Each row below is a small network's average activation on inputs in which a field has the value named, seen along a few directions.
Values that are neighbours, or in one group, have similar rows; names and order tell nothing.
In the rows, 500 means zero.
Strong random noise was added to every row along 12 fixed directions; ignore it. To show where, here is one row again and again, with new noise each time:
[545 548 439 423 431 523 489 570 421 613 490 570 618 675 638 544 532 378
 662 613 434 402 401 483]
[430 375 610 483 482 390 604 584 606 498 479 635 575 525 530 443 431 467
 372 537 450 488 596 424]
[484 503 420 519 434 545 583 580 561 530 593 544 583 454 605 390 526 460
 474 494 437 591 497 499]
[495 519 508 510 351 432 520 559 597 459 501 552 398 338 616 465 286 438
 428 507 550 579 482 447]
[290 510 594 478 692 501 504 453 535 671 510 677 439 506 417 431 427 589
 574 523 516 501 458 619]
[448 565 535 811 468 541 520 371 319 580 124 504 512 530 607 554 364 726
 684 633 516 477 558 417]
[593 484 556 544 630 463 509 538 321 502 470 462 545 497 481 471 664 367
 441 481 501 289 562 593]
[642 633 303 495 530 609 424 420 483 443 632 315 435 363 528 407 545 460
 506 485 463 588 480 507]
[638 436 493 515 434 477 525 503 498 407 519 358 520 489 442 555 579 411
 410 509 442 486 650 520]
[527 534 421 499 629 528 521 296 359 517 490 425 632 574 402 543 592 564
 554 515 425 523 712 671]
[466 522 487 357 578 525 482 405 421 493 493 522 375 492 392 573 487 480
 594 360 530 512 466 624]
[516 510 540 495 518 525 488 699 417 671 530 627 687 552 554 539 781 362
 522 538 647 364 281 623]
[562 458 496 671 580 581 450 502 483 444 474 345 552 453 416 415 652 627
 442 555 479 455 521 466]
[570 477 474 489 419 493 535 595 328 449 505 490 569 515 557 509 559 372
 532 432 469 354 514 636]


Field U:
u1: [598 557 370 653 533 484 550 455 551 558 434 386 632 624 563 536 571 599
 511 600 402 619 658 423]
u11: [440 600 421 514 460 550 491 495 385 582 582 430 540 472 433 519 633 514
 588 441 552 493 339 672]
u9: [413 463 549 352 497 414 449 394 354 458 486 597 416 470 513 564 358 444
 585 345 640 313 489 708]
u7: [565 564 474 348 392 480 499 497 544 381 603 511 557 500 588 524 329 492
 426 458 497 519 540 434]
u8: [400 449 523 464 550 458 616 408 463 482 363 591 583 563 432 571 581 648
 485 395 546 570 467 417]
u5: [537 587 435 543 483 475 431 700 600 555 554 517 369 536 790 276 341 415
 520 660 292 393 365 201]
u10: [499 449 649 398 561 484 444 347 473 430 363 518 633 722 357 731 519 719
 500 549 583 522 664 417]
u3: [487 481 539 527 529 402 695 458 551 556 483 597 501 572 632 467 438 297
 441 520 327 642 750 392]
u4: [452 471 518 446 520 522 454 515 323 385 365 528 404 544 476 496 404 571
 625 381 476 290 420 485]
u6: [512 334 495 558 274 578 601 592 663 480 417 464 339 647 575 474 430 497
 591 475 311 553 477 189]
u2: [458 469 578 362 618 504 487 527 533 523 459 628 501 627 477 545 619 337
 490 447 557 505 356 288]
U is arranged as a star with 5 arms.
What is the length, in steps, of the shortest route from u2 to u4?
Answer: 2
Which values are neighbours of u11? Give them in the order they are listed.
Answer: u8
Which values are neighbours of u9? Give them in the order they are listed.
Answer: u6
Which values are neighbours of u1? Give them in the order they are listed.
Answer: u5
